A small network was shown many inputs. Here are its activations along a few directions, one row for each input.
Each table varies a few parts of the input and shows all the possible inputs, shuffled.
Descriptions start from the smaller parts, as in this example, which fits no table here: one of 4 places along a line, together with either a single point or one of 11 places along a line or (one of 3 separate values, together with one of 8 places around a ring).
Shared parts are said once, and a part with two or three values counts as separate values.

Other details of the inputs vary at random and push rows far along three fixed directions, the same in every table; ignore that.

A family of inputs:
row 1: [ 1.82 -0.72 -0.97 -0.48  4.98  2.16  1.15  0.22 -0.50  2.96  4.64  0.85]
row 2: [-3.36 -3.40 -2.35 -4.71 -0.46  2.46 -3.16  8.74 -3.64  2.91 -3.50 -6.99]
row 3: [-0.29 -3.10 -2.69 -1.72  2.73 -0.16 -4.54  1.84 -2.43  2.37  0.32 -3.31]
row 4: [ 4.16 -0.52 -1.03 -2.28 -0.98  0.67 -3.50  4.27 -1.22 -1.42  1.12  0.12]
row 5: [ 7.25  1.16 -3.58 -0.07 -2.63  4.20  1.60 -0.79  2.09  0.21  4.40  3.02]
row 6: [-1.34  3.81  6.84 -0.60 -2.30  1.11 -2.84 -5.61  1.14 -4.35 -4.07  0.50]
row 7: [-7.83 -0.37  6.62 -1.38 -1.89  1.73 -0.35 -3.57 -0.55 -1.14 -6.77 -3.29]
row 8: [-0.28  1.00 -2.29  4.73 -2.90 -3.96  6.01 -5.38  3.30 -0.89  6.26 -2.00]
row 9: [ 2.04 -2.59 -3.69  1.06  0.62 -2.38 -2.10  2.85 -4.19  0.00  1.38 -0.99]
row 10: [ 3.27 -5.58  3.09  2.90  1.63  5.95  2.66 -2.00 -1.53  0.15 -7.88  3.61]
row 11: [ 4.45 -1.27 -1.32 -2.26  1.57  3.40 -1.26 -0.36  1.95  0.31  4.95  0.56]
row 12: [-1.81  2.88  1.02 -1.70 -3.49 -3.09 -0.34  0.99  3.91 -2.72  3.56 -5.68]
row 13: [-8.91  4.02  0.44 -3.73 -4.70 -3.06 -0.39  0.24 -1.29  0.18  2.91 -4.53]
row 14: [ 5.17 -3.72  2.44  4.11 -0.55  5.87  3.95 -3.70 -2.57  0.02 -6.67  7.36]
row 15: [-3.65  5.10  7.28  2.71  1.92 -1.04  0.61 -6.67 -1.01 -1.95 -3.26  1.78]
row 16: [-3.37  0.90  4.75 -1.50  0.27 -4.34  4.22 -7.62  5.36 -3.54 -7.19  2.92]
row 17: [ 2.88  1.19 -7.43  1.73  1.79  1.67  3.05  1.64  3.47 -0.43  3.86  8.46]
row 18: [-7.09  4.58 -2.01 -1.28 -2.79 -7.49 -3.88 -1.24 -1.29 -0.40  4.18 -5.85]
row 19: [ 0.88 -3.18 -1.19 -2.61  1.13 -2.16 -1.97  6.20  3.36  3.33  0.08  0.63]
row 20: [-2.63 -1.48 -5.25 -2.84  5.02 -0.36 -3.72  8.52  1.83 -1.10 -1.41 -0.40]
row 21: [ 2.63  1.22 -1.40 -0.96  2.83  1.81  1.21  1.17 -2.21  2.92  4.35  2.93]
row 22: [-2.80  4.08  1.10 -3.44 -3.34 -1.06 -0.41 -1.53  4.49 -1.66  5.09 -5.17]
row 23: [ 0.68 -0.97 -5.01 -1.04  0.37 -1.05 -5.27  4.03 -4.25  2.17 -0.99 -2.96]
row 24: [ 4.33 -2.90  1.86  3.71 -1.24  7.65  3.30 -4.02 -2.11  1.20 -7.54  6.16]
row 25: [ 3.40 -2.58  5.17  2.02  6.91  5.27  0.14 -3.76 -1.42  0.88 -5.19  4.36]
row 26: [ 4.46 -1.97 -1.34  3.09  2.58  1.53  4.84  0.51  0.37  1.60  4.75  1.93]
row 27: [-2.30 -2.95 -2.16 -2.06  2.67 -1.36 -5.16  8.61  1.69  1.34 -1.06 -0.93]
row 28: [-1.40  4.58 -2.86  2.67 -4.49 -3.13  3.58 -7.60  2.52  0.96  6.79  0.53]
row 29: [ 2.45 -2.96 -2.33  0.53 -2.34  2.18  3.81  3.03 -3.03  0.46  1.89  1.97]
row 30: [-5.75  3.16  5.00 -4.14 -1.05 -7.26 -0.18 -3.72  0.85 -4.62 -8.99  2.06]
row 31: [ 2.87 -1.75  5.54 -1.72  3.46  3.77 -7.80 -0.49 -3.71 -3.11 -7.09  2.48]
row 32: [ 4.81 -0.17 -1.78  2.90  1.16  0.76  4.38  0.97 -1.64  1.30  4.87  3.79]
row 33: [ 2.16 -0.66 -3.82  1.56  0.09  0.09 -0.25  3.26  2.38  1.70  2.27  6.60]
row 34: [-3.02  2.38  7.13  3.73  2.11 -1.67  0.80 -3.20  0.49 -1.93 -5.66 -1.84]
row 35: [ 0.41 -7.00  4.24  0.75  2.84  4.14 -1.43  2.96 -4.88 -1.92 -9.56 -0.24]
row 36: [ 2.62 -1.26 -1.76 -3.76  0.72  2.75 -4.39  5.24  0.39 -0.57 -0.14 -4.53]
row 37: [ 0.86  4.62 -4.13  5.46 -5.33 -4.28  6.59 -7.63  3.49  0.55  7.55  1.47]
row 38: [ 5.96 -3.22 -0.61  0.28 -0.08  2.01  1.44  1.62  1.63 -1.93  4.02  0.14]
row 39: [-0.61  2.29 -3.17  4.45 -3.27 -3.75  5.53 -6.13  4.42  0.69  5.93 -2.08]
row 40: [ 1.02 -3.28 -2.67 -0.76  0.09  5.05  3.59 -2.34  0.52  3.29  4.42  2.39]
row 41: [ 7.50 -1.15 -1.47  1.24 -2.36  1.76  2.91  0.04  1.03 -1.68  5.67  3.64]
row 42: [-4.91  1.06  3.39  2.68 -0.01 -2.44 -3.40 -3.65 -0.19 -1.75 -8.16 -5.75]
row 43: [-5.25  4.85  1.28 -2.28 -5.02 -8.43 -0.64  3.32  3.88  0.85  1.09 -0.86]
row 44: [-1.19  4.84  5.95  4.54  0.24 -0.16  2.37 -5.88 -0.03 -1.85 -5.29  2.21]
row 45: [ 0.44 -0.21 -1.32 -1.22  3.67  0.94 -1.23  5.02 -1.41  2.55  0.36 -3.05]
row 46: [-2.43 -2.14 -1.54 -4.69 -1.81  2.81 -1.93  4.26 -4.43  2.56  0.24 -0.93]
row 47: [-5.19  6.31  0.99 -0.29 -1.95 -6.29  0.56  2.93 -0.98 -0.14  3.02 -4.79]
row 48: [-3.11 -2.96 -2.98 -3.32  3.55 -2.81 -8.17  4.43 -4.06  1.62  0.45 -6.33]
Each input here is: one of 2 separate values, together with either one of 4 places along a line or (one of 4 separate values, together with one of 5 places along a line).
- Changing only the choice among 2 separate values turns row 33 into row 27. The same change can be made to row 41. Which row results? => row 38
- A walk changes only the place on the line of 5. It starts at row 15 and steps to row 21. List the rest of the walk in order. => row 44, row 47, row 32
- Which other rows does row 1 become when the choice among 4 separate values takes its other values? List them by row number. => row 11, row 40, row 48
- Which other rows does row 31 become when the choice among 4 separate values takes its other values? List them by row number. => row 13, row 15, row 18
- Which other rows does row 30 become when the choice among 2 separate values takes its other values? List them by row number. => row 16
- Which other rows does row 9 become when the choice among 2 separate values takes its other values? List them by row number. => row 8
